These are the activations of a small neural network, seen along a few directions. Each row is one input.
In each table, some parts of the input vary, and every possible input appears once, in random order.
A made-up example of a description, with smaller parts first: one of 3 separate values, together with either a single point or one of 9 places along a line or (one of 5 places around a ring, together with one of 6 places along a line).
Shared parts are said once, and a part with two or three values counts as separate values.
(in the rows, 128 means zero)

Rows:
R1: [ 76 111 109  94 151 112 138 126 140 163  86  71 103 154  89 159 101]
R2: [160 130 123 101 157 148  99 139  99  99 136 218 116 100 168 117 142]
R3: [115 185 118 160 111 121 146  50 175 140 145 158 143 133 160 155 120]
R4: [126  97 123  86 121 114 120 152  93 141  76  55 115 167  91 122 122]
R5: [ 86 158 123 169 123 122 176  99 174 134 116 100  83 150  96 147 145]
R6: [146  84 142 123 163 148  86 176  89 128 125 102 132 122 101  94 128]
R7: [ 82 133 122 116 167 108 124 121 129 166 134  59  92 149  96 144 119]
R8: [ 84 167 106 127 156 112 154  57 127 153 131 184  99 112 132 158 132]
R9: [172  98 145 162 122 150  82 163 141 109 151  68 186 131 136  89 122]
R10: [146 104 111  83 135 134 105 140 104  78 104 217 126  88 165 128 128]
R11: [164  96 144  96 136 134 100 178  77 139 162 161 138 114 134 126 149]
R12: [ 79 140 104  98 125 106 168  68 147 144  86 186  92 107 128 160 107]
R13: [108 150 122 158 124 115 110 115 186 155 135  42 151 172 118 138 106]
R14: [156 111 137 137 136 149 104 189 108 115 137  89 167 118 110 115 131]
R15: [163  69 142  75 116 125 114 176  90 130 113 161 151 106 135 129 130]
R16: [119 131 144 130 140 140 165 105 101 126 140 211 112 105 145 114 125]
R17: [119 152 132 159 101 132 174 123 126 109 145 200 135  89 166 118 128]
R18: [153 144 131 149  93 136  93 149 141 139 143  24 148 183 109 111 126]
R19: [137 155 149 168  92 144 145  93 154 106 160 190 163 100 168 110 110]
R20: [105 146 139 185 109 118 150  62 191 117 143  91 119 168 103 137 123]
R21: [ 99 192 105 141 120 107 167  84 165 142 134 163  99 101 148 155 134]
R22: [127 120 135 105 134 124 107 143  88 145 124  40 101 170 101  92 150]
R23: [166 150 115 127 130 151 104 162 117  85 138 210 152  91 169 123 148]
R24: [150 139 125 133 119 122 119 157 107 138 114  29 138 162 104 110 155]
R25: [112 111 148 107 111 128 167 110 107 114 102 215 105  97 154 129  98]
R26: [178 144 116 147 114 143  90 142 149  87 154 200 167 103 193 109 126]
R27: [ 77 128 128 148 156 128 169  73 141 147 119 108  71 156  84 140 140]
R28: [183 125 124 117 115 135 117 197 109 131 152 161 167 106 140 137 139]
R29: [134  57 155  88 128 134 100 176  94 117 104  88 137 119 112 105 131]
R30: [198 114 139 137 105 136  94 169 135 121 174 144 194 123 155 123 125]
R31: [ 95 150 105 141 148 112 136 130 152 152 130  42 127 148  96 150 132]
R32: [ 84 106 134 128 138 110 176  73 139 128  79 105  68 156  90 153 125]
Q: The inputs of R1 and R31 match in every part but one. If R12 is changed in the same way as R1 into R31, which row does it become?
A: R21
Q: What is each input in this table made of?
A: one of 4 places along a line, together with one of 8 places around a ring
Q: Start at R16 and move only the place on the ring of 8, one step at a time. The first step leads to R2. Which rows follow, in order?
A: R11, R6, R22, R7, R27, R8
Q: Change only the place on the line of 4 in R26. List by row number the other rows that result.
A: R2, R10, R23

Rows:
R33: [129 163 128 145 142 127 104 169 171 146 145  12 137 154  85 124 138]
R34: [168 137 126 105 132 134  85 161  93 106 148 235 152  87 175 118 151]
R35: [ 71 131 108 103 170 108 165  88 119 144  89 140  86 110  95 154 137]
R36: [130 128 127 114 134 120  91 146 110 152 133  23 120 181  90 127 157]
R37: [141 156 139 149 137 134  90 142 127 167 148  19 148 165  94 131 141]
R38: [109 181 107 153 151 102 153  68 165 151 147 137 107 157 129 163 129]
R39: [173  77 149 106 123 131 134 169  73  92 119 241 130  60 158 103 128]
R40: [113  65 135 111 152 136 128 158 110 136  80  20  97 156  68 114 136]
R41: [109  89 120 101 168 112 124 181  99 142  87  20  98 163  78 133 153]
R42: [ 86 140 117 147 122 131 160  55 151 135 119 139  87 149 130 131 136]
R43: [184 152 125 137 139 143  85 157 128 117 164 223 174  81 177 125 141]
R44: [142 130 151 156 116 150 120 134 148 157 153  17 137 177  90 114 134]
R45: [179 158 107 143 109 141 112 191 122  99 182 232 166  64 174 135 139]
R46: [ 94 171 113 134 142 108 146  65 125 145 126 129 104 133 126 147 143]
R47: [102 178 112 188 123 128 174  81 176 111 144 122 113 136 128 139 115]
R48: [ 90 207 115 162 133 112 160  90 176 147 141 123 119 127 120 159 137]
R49: [169 106 131  86 152 127 118 182  62 103 120 237 139  54 156 126 133]
R50: [ 73 106 128 125 133 110 187  72 111 128  94 131  84 115 111 138 130]
R51: [178 120 139 144 108 161 104 145 132  93 182 233 160  87 175 114 127]
R52: [178  99 118  95  43 139 115 143 130  96 107 226 183 102 198 133  68]
R53: [187 112 140 122 100 136 101 145  85  94 157 237 143  80 177  96 137]
R54: [ 96 123 108 113  67 111 160  52 196 137  68 135 136 152 143 159  67]
R55: [ 96  99 141 101 157 111  82 155 110 155 114  25 122 157  91 122 143]
R56: [127 139 134 177 113 144 139 161 157 127 146   6 139 175  99 118 135]
R57: [145 116 132  90 136 141  90 169  80 120 127 236 144  73 171 121 136]
R58: [109 166 129 175 131 127 170  59 174 129 144 136 105 163 124 149 120]
R59: [ 61 136 110 120 176 108 142  84 137 146  97 133  93 132 124 144 128]
R60: [151  93 146 100 121 136 107 148  76  96 139 231 142  81 168 106 112]
R61: [ 73 126 145 130 154 115 175  75 140 127  97 138  85 144 116 133 113]
R62: [194 161 145 142  96 160 134 169 130  96 174 226 156  73 167 114 125]
R63: [110  88 150 117 149 125 127 142 109 144 117  21 121 176  85 106 113]
R64: [131 105 137 134 130 136 122 136 129 150 130  27 130 178  83  97 138]
R65: [127  67 112  96  63 120 119 132 172 136  84  11 168 184 118 133  83]
Q: What is each input in this table made of?
A: one of 3 separate values, together with either a single point or (one of 2 separate values, together with one of 5 places along a line)
Q: The inputs of R40 and R39 match in every part but the choice among 3 separate values. If R33 is changed in the same way as R40 into R39, which row does it become?
A: R45
Q: Change only the choice among 2 separate values in R53. List by row number the other rows that result.
A: R34
Q: Which other rows agree with R61 in the choice among 3 separate values? List them by row number.
A: R35, R38, R42, R46, R47, R48, R50, R54, R58, R59

Rows:
R66: [203 134 119 158 105 148  66 158 133  86 177 154 180 137 156 106 153]
R67: [ 98 123 136 155 134 130 162 122 168 155 134  41 126 181  90 136  90]
R68: [ 82 132 132 124 130 128 178  93 122 118 100 193  89  87 145 130 126]
R69: [168  84 118 108 129 110 102 205  42 104 143 145 142 110 136 107 163]
R70: [107 162 134 142 125 135 174  67 151 129 133 216 106 117 151 145 118]
R71: [172  93 148  97 118 158  95 193  98 104 113 136 143  87 132 101 134]
R72: [134 154 138 155 119 129 106  88 187 169 140  34 138 155 101 140 128]
R73: [122 200 112 169 140 134 125  70 190  98 147 199 127 101 150 151 131]
R74: [156 120 128 131 111 161 106 189 116  87 146 147 166 136 156  90 112]
R75: [ 96 134 126  93 142 100 177 113  88 147 110 204 100  98 141 151 112]
R76: [ 99  99 122 101 122 119 131 122 142 170  89  34 111 163  94 142 140]
R77: [ 99 100 123 102 160  83 113 115  99 167 104  35 108 163  83 136 131]
Q: The inputs of R75 and R73 match in every part but one. If R69 is changed in the same way as R75 into R73, which row does it become?
A: R66
Q: What is each input in this table made of?
A: one of 3 separate values, together with one of 4 places along a line
Q: Change only the place on the line of 4 in R76. List by row number the other rows that result.
A: R67, R72, R77

Rows:
R78: [139 203  95 154 104 149 125 165 145  92 164 182 159 120 177 125 140]
R79: [ 82  85 127 101 105 101 176  96 106 133  84 205 112  53 172 132 107]
R80: [164 171 125 132  64 153 124 129 172 122 138 179 178  99 186 130 101]
R81: [211  38 147  77 113 134  63 200  52 131 133 162 157  78 143 102 173]
R82: [ 60  69 146 124 145 124 183  76 131 148  86  93  73 159  95 124 118]
R83: [110 143 122  82 161 130 120 100 124 136 110 228 109 102 147 148 131]
R84: [140 148 132 163  84 140 121 101 205 135 126  45 159 152 124 132 100]
R85: [134 162 140 148 145 111 157 105 124 149 135  69  90 159  71 155 146]
R86: [114 182 121 187 130 131 128 131 152 132 172  48 136 168 114 113 138]
R87: [180  41 146  95 154 149  62 206  87 119 114  36 130 161  67 102 164]
R88: [130 154 104 153 144 114 143 138 122  82 152 202 136 115 147 141 117]
R89: [ 71 139 131 120 188  99 135  88 116 157 122  87  97 168  93 130 103]
Q: The inputs of R86 and R78 match in every part but one. If R89 is changed in the same way as R86 into R78, which row does it become?
A: R83
Q: What is each input in this table made of?
A: one of 2 separate values, together with either a single point or one of 5 places along a line
